These are the activations of a small neural network, seen along a few directions. Each row is one input.
Each table varies a few parts of the input and shows all the possible inputs, shuffled.
Descriptions start from the smaller parts, as in this example, which fits no table here: ring(5) and (point or line(9) or (values(3) and line(4))).
Shared parts are said once, and a part with two or three values counts as separate values.
In the rows, 128 means zero.

Other details of the inputs shift rows strongly along two fixed directions, in all tables alike. That doesn't count.

Table:
row 1: [120  69 123 136 151 117 102 140 159 105 126  94  81 183 123]
row 2: [175 155 113 155  85 166 146 128 107 108 144 130 159 157 123]
row 3: [148 144  98 162  54 169 137 139  89 106 147 110 131 181 115]
row 4: [148 169 114 162  66 155 153 126 105 115 142 123 165 142 127]
row 5: [119  92 114 158 101 138 106 129 127  85 137  95  86 200 110]
row 6: [134 103 154 101 192  75 119 109 126 148 118 144 114  64 122]
row 7: [144 134 122 140 110 132 129 125 136 101 141 112 131 170 117]
row 8: [117 100 118  94 142 142 130 120 129 125 124 120  92 130 129]
row 9: [ 87  79 143 136 192  91  94 143 181 136 123 111 103 119 132]
row 10: [ 96  75 156  87 184  90  90 139 152 126  93 132  89 111 124]
row 11: [128 155  97 157  59 162 138 136 104 116 145 113 130 193 128]
row 12: [ 93  68 139  75 198  87 104 122 170 121 118 103  69  92 110]
row 13: [135 185 157 141 173 116 142 139 153 173 139 160 213  23 146]
row 14: [115  87 134 109 165  91 117 107 125 145 115 138  82 135 137]
row 15: [102 115 151  69 207  83 124 119 170 144 124 126 125  39 120]
row 16: [125 152 141 135 144 105 126 146 144 146 139 119 163  77 118]
row 17: [129 156 116 117  59 161 136 118  85 100 113 150 121 197 131]
row 18: [139 147 128 138 133 129 134 132 148 129 137 127 148 139 134]
row 19: [129 151 144 101 113 125 129 122 110 113 113 152 142 123 119]
row 20: [109  87 139 138 159  91 105 143 164 124 123  99 111 102 118]
row 21: [154 198 131 100 138 168 178 119 116 179 133 177 198  30 150]
row 22: [107 105 120 109 100 141 114 126 110 104 102 136  89 197 130]
row 23: [121 147 111  97 112 151 149 108 118 125 131 133 120 136 133]
row 24: [173 162 136 122 130 141 155 106  82 165 129 175 163  75 143]
row 25: [114 118 127 149 120 120 112 125 139 100 138 106 116 161 115]
row 26: [170 195 141 160 128 166 154 139 116 166 143 166 219  45 145]
row 27: [152 151 116 124  52 174 138 120  68  89 116 149 127 183 117]
row 28: [101  71 115 142 128 120  98 152 142 115 129  84  75 182 119]
row 29: [137 128 142 105 154  89 130  98 111 137 127 146 123  98 124]
row 30: [126 119 136 145 148 120 122 146 151 150 124 121 144  82 138]
row 31: [ 88  88 118 144 121 104 108 136 158 109 123  88  79 184 127]
row 32: [141 123 110 149 106 153 131 132 134 118 135 120 122 189 136]
row 33: [148 170 110 167  75 173 158 136 108 143 135 139 172 132 146]
row 34: [137 141 131 115 130 111 140  99 100 144 125 152 119 128 137]
row 35: [121 142 134 141 151 121 129 155 146 168 132 129 159  83 137]
Description of these inputs: ring(5) and (values(3) or line(4)).
Q: The inputs of row 28 and row 16 match in every part but the ring(5) part. If row 24 is changed in the same way as row 28 into row 16, which row does it become?
A: row 29
Q: A walk changes only the line(4) part. It starts at row 18 and steps to row 13. List the rest of the walk in order.
A: row 31, row 11
Q: Which other rows agree with row 9 in the ring(5) part? List them by row number.
A: row 14, row 21, row 22, row 32, row 33, row 35
Q: Change only the values(3) part in row 27. List by row number the other rows that result.
A: row 6, row 12

Table:
row 36: [125 111 136 135 161 112 120 137 152 144 135 118 129  96 127]
row 37: [118 120 128 125 160 124 122 144 158 140 131 116 130  99 130]
row 38: [152 151 122 131 102 152 147 119  92 141 127 150 145 122 139]
row 39: [130 110 142 117 164 108 121 121 134 144 119 145 122 104 135]
row 40: [126 122 142 116 153 106 120 129 138 128 126 131 132 101 115]
row 41: [ 92  81 115 111 133 113 106 116 136 103 129  99  62 187 118]
row 42: [125 123 147 128 158  96 108 133 141 133 122 129 133 103 130]
row 43: [120 123 146 126 152 100 113 135 142 133 122 127 133 102 128]
row 44: [106 120 142 115 149 115 114 140 147 125 120 122 123 121 126]
row 45: [116 123 138 139 155 103 118 139 153 140 127 130 132 101 130]
row 46: [115 123 146 117 148 110 117 135 148 134 121 130 139 105 128]
row 47: [149 159 120 132 101 145 152 113 100 133 138 143 148 121 133]
row 48: [100  70 104 143 104 139 109 129 134  90 134  84  63 217 119]
row 49: [141 147 118 127  96 162 145 118  99 132 122 147 130 140 136]
row 50: [141 164 118 124 100 161 155 114 109 127 134 143 148 124 137]
row 51: [145 164 122 121  97 158 147 128 107 120 131 139 158 124 125]
row 52: [162 149 120 154 104 152 147 129 113 139 142 131 158 125 131]
row 53: [119 122 138 111 151 110 120 130 142 125 121 126 132  98 119]
row 54: [155 144 103 140  65 159 149 103  88 107 140 130 118 194 128]
row 55: [ 92  82 105 136 101 132 111 136 138  90 126  89  69 228 122]
row 56: [158 164 124 139 101 146 141 120  98 119 133 147 152 125 120]
row 57: [126 121 141 138 160 100 118 138 148 143 124 123 136 108 127]
row 58: [117 119 139 101 158 121 127 133 140 147 118 140 119 102 134]
row 59: [142 163 117 147  97 152 146 133 116 135 130 133 161 128 134]
Q: The inputs of row 48 and row 49 match in every part but one. If row 52 is changed in the same way as row 48 into row 49, which row does it become?
A: row 39
Q: Describe the family of inputs behind these rows.
A: line(4) and line(6)
Q: A walk changes only the line(6) part. It starts at row 58 and steps to row 50. List the rest of the walk in order.
A: row 51, row 44, row 55, row 37

Table:
row 60: [135 135  94 120  53 183 146 101  93  88 122 132  91 237 131]
row 61: [175 197 121 122  85 190 160 123  70 143 132 176 180  90 136]
row 62: [123 125  95 122  43 177 145 111  81  92 119 119  86 211 123]
row 63: [100  57 126 145 170 115  93 160 176 135 123  90  78 155 136]
row 64: [103  77 140 104 167  77 103 102 137 112 124 109  64 156 121]
row 65: [161 207 114 162  77 191 170 139 125 132 158 130 208  94 129]
row 66: [180 205 115 179  78 164 165 122 111 136 170 126 204  97 128]
row 67: [103  69 139  86 168 106  99 125 145 106 114 111  67 152 120]
row 68: [ 88  96 103 137 120 121 112 146 172  96 146  65  91 182 112]
row 69: [177 190 117 191  89 169 164 128  98 172 155 150 196 107 158]
row 70: [142 124  87 178  50 177 137 125 114  74 160  87 116 219 111]
row 71: [164 212 114 113  81 177 179 112  91 147 131 178 190 113 150]
row 72: [141 132 161  97 191  81 134 131 134 174 115 153 157  14 126]
row 73: [ 75  72 117 139 164 104 102 155 181 143 126  88  85 160 141]
row 74: [138 139 111 183  38 144 119 125  92  80 136 111 115 239 120]
row 75: [ 94  76 148 133 155  91  76 163 170  98 108  98  94 158 116]
row 76: [142 137 164  84 211 101 128 133 162 166 111 166 160  22 142]
row 77: [ 78  83 131  79 164  92 107 120 152 115 117 108  73 155 124]
row 78: [117 148 166  82 196 107 136 124 152 161 118 157 161  29 136]
row 79: [178 187 120 121  73 186 168 123  71 143 125 166 179  87 139]
row 80: [103  67 136 101 171  81  94 123 134 122 117 114  61 146 107]
row 81: [156 205 120 122  79 190 167 114  76 146 131 174 182  95 136]
row 82: [ 85  84 112  95 116 110 116 124 129 111 112 103  64 172 122]
row 83: [179 205 136 171  72 155 149 146  89 136 136 161 216 115 128]
row 84: [150 141 162  93 213  81 134 124 150 174 115 165 165  28 134]
row 85: [149 122  95 133  61 171 143  94  83  84 128 137  94 232 128]
row 86: [130 133 168  93 208  91 130 116 147 159 121 162 166  19 133]
row 87: [149 206 137 160  75 169 149 148 110 131 126 158 212 108 136]
row 88: [ 69  89 139 126 149  79  84 158 177 106 110  95  99 164 119]
row 89: [174 185 120 133  75 173 173 108  67 140 129 172 185  84 137]
row 90: [110  74 125 142 161  88  98 145 178 107 144  68  90 150  99]
row 91: [133 138 161 106 191  73 133 117 136 171 117 149 151  12 135]
row 92: [139 127 153 150 207  95 125 157 167 198 131 137 176  33 145]
row 93: [142 144 165 103 206  73 133 109 153 169 122 165 155  31 142]
row 94: [123 120  87 177  53 193 138 138 112 113 138 104 103 235 142]
row 95: [147 128  85 165  48 191 133 140 116  75 154  81 111 221 112]
row 96: [128 123 152 154 205 106 127 151 172 185 131 142 177  29 151]
row 97: [ 93  65 132 107 166  96  96 115 136 109 114 118  64 145 113]
row 98: [ 88  70 149 145 159  77  80 148 169  96 112 104  97 157 114]
row 99: [110  71 138  94 167  85 103 115 135 114 120 111  70 159 111]
row 100: [115 137  88 118  49 172 137 113  79  99 133 126  88 221 123]
row 101: [ 95  71 136 110 168  74  92 107 137 120 121 110  55 145 115]
Q: Describe the family of inputs behind these rows.
A: line(6) and (values(3) or line(4))
Q: The inputs of row 64 and row 99 match in every part but the line(6) part. If row 93 is changed in the same way as row 64 into row 99, which row does it become?
A: row 84
Q: The inputs of row 82 and row 72 match in every part but the line(6) part. If row 100 is changed in the same way as row 82 into row 72, which row does it become?
A: row 80
Q: Change only the line(6) part in row 63. List by row number the other rows that result.
A: row 69, row 73, row 92, row 94, row 96
Q: Change only the values(3) part in row 88. List by row number the other rows that result.
A: row 68, row 73
Q: Change only the line(4) part in row 97. List by row number the other rows that result.
A: row 85, row 86, row 89
Q: Which other rows agree with row 75 in the line(6) part? List them by row number.
A: row 61, row 63, row 67, row 76, row 79, row 95
